B =
[[143 130 138 119 143 117 144 143]
 [132 123 140 132 134 126 136 132]
 [123 123 135 136 126 134 127 124]
 [133 138 123 118 132 128 130 132]
 [134 117 149 135 138 122 141 136]
 [133 131 131 124 133 127 133 132]
 [131 119 145 135 135 125 137 133]
 [142 134 133 117 141 119 140 141]
 [141 130 138 121 141 119 141 140]
 [109 121 129 145 112 147 114 110]
 [135 126 139 127 137 123 138 136]
 [123 123 135 136 125 134 127 124]
 [117 124 130 138 120 139 121 118]
 [137 131 134 122 137 123 138 137]
 [144 129 140 120 144 115 145 144]]
B[0,-8] = 143
B[:, -8] = [143, 132, 123, 133, 134, 133, 131, 142, 141, 109, 135, 123, 117, 137, 144]
B[8,2] = 138
B[14,7] = 144
B[:, 3] = [119, 132, 136, 118, 135, 124, 135, 117, 121, 145, 127, 136, 138, 122, 120]
B[-12,-5] = 118
B[-13,5] = 134
B[-5,-7] = 126
B[-13,2] = 135
B[9,1] = 121
B[-15,4] = 143
B[-6,2] = 129
B[6,-2] = 137
B[-14,-7] = 123
B[-14,-1] = 132
B[-6,3] = 145
B[-1] = [144, 129, 140, 120, 144, 115, 145, 144]
B[-1,-6] = 140
B[-8,-2] = 140
B[14,3] = 120
B[-14,3] = 132
B[2,7] = 124
B[9,4] = 112
B[8,-7] = 130
B[:, -3] = [117, 126, 134, 128, 122, 127, 125, 119, 119, 147, 123, 134, 139, 123, 115]
B[3,-4] = 132
B[-5,-4] = 137
B[10,-2] = 138
B[:, -4] = [143, 134, 126, 132, 138, 133, 135, 141, 141, 112, 137, 125, 120, 137, 144]
B[6,5] = 125
B[12,-1] = 118
B[-14] = [132, 123, 140, 132, 134, 126, 136, 132]
B[-4,1] = 123
B[0,6] = 144
B[11,-6] = 135
B[-13,3] = 136
B[13,-8] = 137

x =
[[133 109 127 125 103 128 126]
 [129 130 119 126 122 131 120]
 [128 118 132 133 145 130 142]
 [129 119 136 121 123 126 130]
 [133 122 122 129 110 128 116]]
Indices start at 0.
(0, 0) => 133
(1, 0) => 129
(3, 0) => 129
(4, 2) => 122
(3, 3) => 121
(1, 3) => 126
(1, 5) => 131
(2, 6) => 142
(2, 2) => 132
(1, 6) => 120
(4, 3) => 129
(3, 5) => 126
(1, 1) => 130

W =
[[123 145 123 145 132 122 144 145 124 146]
 [132 126 127 141 127 131 134 120 132 134]
 [130 129 129 148 125 126 135 133 125 147]
 [130 132 134 131 129 124 131 143 124 148]
 [124 130 127 139 127 125 124 136 121 142]
 [127 137 127 124 132 127 136 132 132 126]
 [130 136 130 143 128 123 143 140 125 143]
 [126 125 125 111 130 131 121 117 132 104]
 [124 135 123 136 132 129 132 129 130 137]
 [128 124 130 120 130 132 119 123 131 132]
 [121 140 118 145 132 126 138 131 128 135]
 [132 126 132 111 130 130 126 125 134 118]]
W[0][0]	123
W[-7][-5]	127
W[-1][-4]	126
W[2][-1]	147
W[:, -4]	[144, 134, 135, 131, 124, 136, 143, 121, 132, 119, 138, 126]
W[-6][-4]	143
W[2]	[130, 129, 129, 148, 125, 126, 135, 133, 125, 147]
W[11]	[132, 126, 132, 111, 130, 130, 126, 125, 134, 118]
W[9][-10]	128
W[-12][8]	124
W[-9][6]	131
W[-8][1]	130
W[1][9]	134
W[-4][-4]	132
W[10][3]	145
W[-9][-3]	143
W[3][3]	131
W[10]	[121, 140, 118, 145, 132, 126, 138, 131, 128, 135]
W[4][5]	125
W[2][6]	135
W[-7][-9]	137
W[10][-3]	131
W[0]	[123, 145, 123, 145, 132, 122, 144, 145, 124, 146]
W[9][-3]	123
W[5]	[127, 137, 127, 124, 132, 127, 136, 132, 132, 126]
W[:, 1]	[145, 126, 129, 132, 130, 137, 136, 125, 135, 124, 140, 126]
W[11][-1]	118
W[-6][0]	130
W[0][-6]	132
W[-3][-5]	132
W[-11]	[132, 126, 127, 141, 127, 131, 134, 120, 132, 134]
W[6][-2]	125
W[7]	[126, 125, 125, 111, 130, 131, 121, 117, 132, 104]

data =
[[132 128 132 131 122 128 134 127 132 116 126]
 [130 125 129 132 117 125 130 123 143 131 132]
 [133 122 137 129 127 122 125 115 129 124 117]
 [130 128 121 129 113 124 124 138 118 118 123]
 [118 134 126 136 124 125 137 133 116 125 122]
 [129 126 148 144 120 126 128 132 133 119 124]
 [134 137 130 132 140 126 132 113 114 103 138]
 [124 139 107 135 125 130 126 106 136 132 120]
 [135 118 138 142 123 129 123 123 119 130 141]
 [136 130 125 130 119 129 130 100 141 130 132]
 [127 124 130 122 132 134 133 112 112 131 132]
 [120 125 107 138 127 131 130 131 123 133 126]
 [134 121 136 121 113 130 127 156 140 136 127]]
Indices start at 0.
(0, 0) = 132
(4, 8) = 116
(6, 7) = 113
(4, 10) = 122
(0, 2) = 132
(2, 7) = 115
(0, 4) = 122
(9, 4) = 119
(11, 6) = 130
(3, 9) = 118
(9, 1) = 130
(0, 8) = 132
(0, 3) = 131
(4, 7) = 133
(8, 3) = 142
(0, 10) = 126
(11, 8) = 123
(7, 1) = 139
(5, 9) = 119
(2, 10) = 117
(10, 10) = 132
(7, 7) = 106
(11, 5) = 131
(0, 5) = 128
(4, 1) = 134
(12, 1) = 121
(10, 6) = 133
(2, 0) = 133
(4, 4) = 124
(1, 4) = 117
(3, 10) = 123
(3, 1) = 128
(11, 10) = 126
(7, 5) = 130
(5, 5) = 126
(12, 10) = 127

M =
array([153, 122, 156, 153, 124, 119, 130, 155, 106, 131, 130, 154, 157,
       129, 129])
M[-15] = 153
M[3] = 153
M[9] = 131
M[-5] = 130
M[-1] = 129
M[-11] = 124
M[13] = 129
M[-14] = 122
